A small network was shown many inputs. Here are its activations along a few directions, one row for each input.
Each table varies a few parts of the input and shows all the possible inputs, shuffled.
A made-up example of a description, with smaller parts first: one of 5 places around a ring, together with either a single point or one of 9 places around a ring or (one of 3 separate values, together with one of 6 places along a line).
Shared parts are said once, and a part with two or three values counts as separate values.

Other details of the inputs vary at random and push rows far along three fixed directions, the same in every table; ignore that.
These rows show it; all are for the same input, with only those details redrawn:
[ 29 -42 -16  15 -25 -27   2  13 -10 -56  19  -6   2]
[ -2  19  -8  15  38  73 -43 -12   8   9  11 -16   7]
[-32  21 -24  21  21 -12  24  -4  -6  31  40 -17   6]
[ 29 -42 -17  16 -25 -27   2  13 -10 -56  19  -6   2]
[-60  32 -11 -10  34  -5  47  -8  -1  41  17 -25 -13]
[  2 -25 -10  -3 -10 -22  21   8  -6 -37   7 -12 -10]

A family of inputs:
R1: [ 11   3  15 -27  -4 -27  46   3  14  -3 -23   7   6]
R2: [-31 -21  31 -47  26 -16  74  -8  25  -7 -32 -14 -15]
R3: [  6 -57   1  12 -44 -41 -29  -1 -11 -31  12   6  -9]
R4: [-51  20   5  -7  46  -5  64 -18  12  48   9  -3  15]
R5: [ 62 -28   7  10 -23 -35  16  13   4 -40  -5  19  35]
R6: [-16   2 -12  38  10   6 -34 -19   7  43  44  -2  15]
R7: [-11 -21  14 -10  13 -12  57   5   0 -22 -11   7   0]
R8: [ -3  37  -1   9   6  52 -72  -3 -15  31 -11   4   1]
R9: [ -5  20 -26  43  32  20  -8  -7  -1  25  48 -13  27]
R10: [-28  18 -19  23  34  -8  38  -1  -2  32  34  -4  22]
R11: [ 34 -46  -4  26  -7 -29  11   0  15 -30  28   2  24]
R12: [  4 -48  -4  19 -47 -31 -23   9 -30 -38   9  20 -12]
R13: [ 18 -15 -28  53  -1 -22  -4  -7   6  11  59  14  41]
R14: [ 44   5  28 -22  12  61 -18   6  17 -32 -49  11   0]
R15: [-16  39 -10   8   0 -25  12  -8   4  58  20   8  12]
R16: [-47   3  -7  16   4 -23  -1 -17  -1  52  31  -6  -3]
R17: [-13  20  20 -54  12 -19  71  11   3  -8 -45 -20 -20]
R18: [-22  37  -2  -7   3  13 -22   1 -13  35 -12   0  -9]
R19: [ 26 -55  -3  11 -32 -36  -8   1   9 -38  18   4  -1]
R20: [ -2  40   1   8   7  54 -72  -6 -16  27  -9  -8  -3]
R21: [  4 -44 -11  16 -42 -34 -26  10 -35 -45  12  -3 -11]
R22: [-38  33   8 -41  -3 -23  36   5 -12  23 -27 -18 -32]
R23: [ -2  44  -9  19  29 -16  40   9  -5  42  17   1  36]
R24: [-38 -20   8 -15 -18 -21  17   2 -18  -8 -11   8 -30]
R25: [  9  39   3  14  11  58 -57  -5   0  33  -5  13   3]
R26: [ 23 -42 -16  15 -30 -29  -6  12 -16 -53  18  -6  -3]
R27: [ 35  20 -32  48 -13 -28 -13  14 -10  17  44  11  35]
R28: [-24 -24  21 -38  -8  20   5   0  -3 -29 -40   5 -41]
R29: [ -3 -42 -10  22 -41 -35 -29  -3 -20 -17  20  17   1]
R30: [-53  14 -20  19   6 -16   2  -4 -23  42  29  -2  -2]
R31: [ 30  39  12  21  39  67 -25  -2  11  23  -6  12  33]
R32: [ 10 -44 -13  16 -38 -33 -20  11 -29 -48  14  -4  -8]
R33: [ -5  -1  16 -30 -23 -38  15   0   8   9 -20  -3 -21]
R34: [-50  -9  17 -47   0 -12  54   0   0  -6 -32   0 -44]
R35: [ 11 -38  20 -29   4  13  11  -7  30 -36 -24  -7 -14]
R36: [ 34  -3  28 -33  -3  46 -45  -6  29 -17 -44  -2 -15]
R37: [ 41  10  18 -30  11  58 -26   6  13 -37 -46 -12  -8]
R38: [-53  54  -3 -17   7 -21  22  -2 -19  58  -4 -17 -19]
R39: [ 19 -10 -23  63   6 -14   6   3  -7   5  57  17  41]
R40: [-46  -7   8 -51  10 -12  59   4   4 -12 -32 -11 -36]
R41: [ 53 -15 -11   8 -36 -35  -1  20 -10 -44   4  -2   6]
R42: [-60  49   5 -13  -2 -20  18  -3 -21  66  -8   7 -24]
R43: [ 31  21 -30  47 -18 -30 -21  10 -17  16  47  -2  27]
R44: [ 20  -6 -31  59  11 -17   4   4 -11  -2  61  -7  41]
R45: [ 33 -21  -1  11 -54 -38 -20  17 -24 -29  -3  24  -6]
R46: [ -6   7  -2  13  25  65 -52 -23  16  21   8   5   9]
R47: [-27  10  -5  16  17  61 -69 -10 -15  19   1   0  -3]
R48: [ 47  19 -20  55   6 -24   6  13 -13   9  43  -2  55]
R49: [ -5  41  -9  10  11 -21  28  -6  13  54  21   7  23]
R50: [  6  13   0  22  54  75 -25  -7   9   6   4  -3  30]
R51: [ 33 -46 -16  16 -20 -25   9  16  -5 -56  14   6  11]
R52: [ 33  31  15  11  36  59 -37 -13  34  30  -3  -3  30]
R53: [ 40  -7  -9  21 -38 -32  -8  16 -11 -16  12  21   7]
R54: [-14  17  -6  15  27  68 -57 -13  -4  13   8 -14  -1]
R55: [-44  -8  16 -47   5 -10  62   1   6  -8 -31  -1 -40]
R56: [ 50  -6  39 -27  19  53 -18  -3  34 -27 -49  -2  10]
R57: [ 40  -2  28 -32   2  49 -38  -6  34 -20 -43  -3 -10]
R58: [-47  16 -22  19  11 -15   9  -3 -16  40  32  -2   1]
R59: [ 35 -29   4   4 -50 -48 -26   7  -4 -21   0   9  -3]
R60: [-20 -23   4 -24  -5 -21  35  -7  12 -10  -7   3 -14]
R61: [ 12   1  16 -28  -7 -33  39   2  24   1 -18  -5  -6]
R62: [ 32 -26  -1   4 -54 -44 -24   8 -13 -25  -3  21   1]
R63: [-13   7  -1  14  21  62 -59 -23  10  25   7   6   7]
R64: [ 13  -5 -36  55  -2 -20  -9   3 -12   2  63  -7  27]
R65: [-18  -3  18 -28 -30 -41   2  -1  -5  13 -24  -1 -26]
R66: [ -5 -28  20 -25  -5  53 -53 -15   6 -27 -38   6 -21]
R67: [ 43   7  19 -26  17  58 -21  10  14 -35 -50   1   5]
R68: [-30  18 -15  26  23  -7  35  -5   1  38  37   6  11]
R69: [-17  18  23 -52   0 -18  67  10   9   1 -45   3 -30]
R70: [ 12  -3  25 -31 -20  41 -62  -7   1 -14 -51  12 -21]
R71: [ 39 -25  -2   3 -50 -43 -18   8  -7 -27  -1  20   4]
R72: [ 30   7  14 -30  -2  53 -41   8   7 -29 -49   1 -15]
R73: [-21  13  22 -61  -7 -26  55  -1  17   7 -45   1 -28]
R74: [-18  20  15 -56   5 -20  65  13   6  -3 -47  -7 -25]
R75: [ 22 -28  23 -23  21  64 -19 -12  27 -41 -37   4   1]
R76: [ 23   5  14 -29  -7  50 -48   7   0 -26 -49   3 -19]
R77: [-22   8 -30  36   6 -16   1   0 -13  26  46   1  14]
R78: [-32 -11   8 -22   9 -21  40 -11  22  13   1 -12 -17]
R79: [-37  56   1 -13  17 -13  47  -1   3  61   0   4  -9]
R80: [ -9 -18   6 -13  18 -16  54   7  -5 -31  -8 -16   2]
- The inputs of R16 and R59 match in every part but one. If R24 is changed in the same way as R16 into R59, which row does it become? => R45
- The inputs of R79 and R55 match in every part but one. If R56 is changed in the same way as R79 into R55, which row does it become? => R2
- The inputs of R41 and R64 match in every part but one. If R65 is changed in the same way as R41 into R64, which row does it become? => R3
- What is each input in this table made of? => one of 2 separate values, together with one of 5 places along a line, together with one of 8 places along a line
- Change only the choice among 2 separate values in R23. List by row number the other rows that result. => R50
- Change only the choice among 2 separate values in R20. List by row number the other rows that result. => R21

A family of inputs:
R81: [  4 -10 -16  37  -6 -81  65  -9  21  34  67   4  30]
R82: [-12  35   5 -64   8  -1  61  23  -6 -22 -51 -11 -31]
R83: [-17  19  36 -43  -4  17  -5  -1   0  14 -56   2 -29]
R84: [-52 -31  27 -46  15  -2  49 -16  19  -8 -33   2 -30]
R85: [ 32  -9  -5  11 -49 -39 -13  25 -37 -33  -4  12  -7]
R86: [-11  22 -20  39 -34 -93  28  16 -39  42  42  12  14]
R87: [ 50  12   3 -14   6  39 -21  17  -5 -40 -33   0  10]
R88: [ 33 -62   9 -11 -47 -11 -53  -2   9 -54 -14   7 -16]
R89: [-24  43 -26  20  39   8  43  10  -3  26  34 -24   3]
R90: [-31  30  15 -58 -17  -5  34  20 -24  -9 -53  -3 -58]
R91: [ -2  43   2  27   3  19 -40 -18  21  81  22  24  10]
R92: [  4 -80  20 -30 -29 -29  27  -7  24 -61 -19  22 -22]
R93: [ 28 -55   3  -7 -42  -7 -53   6 -19 -67 -20  -6 -14]
R94: [  8  -5  -7  33  -1  34 -85 -16  -3  14  22  -4  17]
R95: [-38 -18 -24  -4 -41 -89  39  12 -37  -8  19 -14 -25]
R96: [ 63 -56  18  -1 -12   4  -6   9  12 -77 -14  -6  12]
R97: [  5  14 -34  35  -6  48 -79  -2 -21  -2  29  -8  -1]
R98: [-25  -3  27 -50  28  -1  66   3   9 -20 -41 -29 -23]
R99: [ 40  26  11  -2  25  57 -38  -5  15   5 -23   3  30]
R100: [  1  -7 -16  40  -2 -81  64  -3   8  29  64  -3  34]
R101: [-24  42   0  -1  59  50  20  -3   9  26  -1 -29   1]
R102: [-75  29 -13 -18  44  47  34  -5 -10  27  -1 -13 -29]
R103: [-15 -26 -25  57   0 -43  11  -6 -15  15  64  11  36]
R104: [ 10  59 -12  26  39  28 -13  -1  -3  51  17  -2  43]
R105: [ 74  -8  -4  23 -16   9 -34  -3  32  -8   9  27  39]
R106: [-10  -7  -8  18  32  78 -41  -5  -6 -15   2  -2   3]
R107: [ 14 -11  -7  28  -7  31 -84 -25  27  26  29  12   9]
R108: [-75  17   8 -17  51  35  29 -17  -3  36  -9 -13 -12]
R109: [ 57 -20   2   2 -29 -41  13  10  12 -27  -5  18  26]
R110: [ -9  17  32 -31  -7  16 -15  -6  13  25 -42  12 -21]
- The inputs of R92 and R102 match in every part but one. If R91 is changed in the same way as R92 into R102, which row does it become? => R90
- What is each input in this table made of? => one of 5 places around a ring, together with one of 6 places along a line
- Change only the place on the ring of 5 in R103. List by row number the other rows that result. => R83, R94, R96, R99
- Start at R108 and move only the place on the ring of 5, one step at a time. The first step leads to R98. Which rows follow, in order? => R104, R86, R93
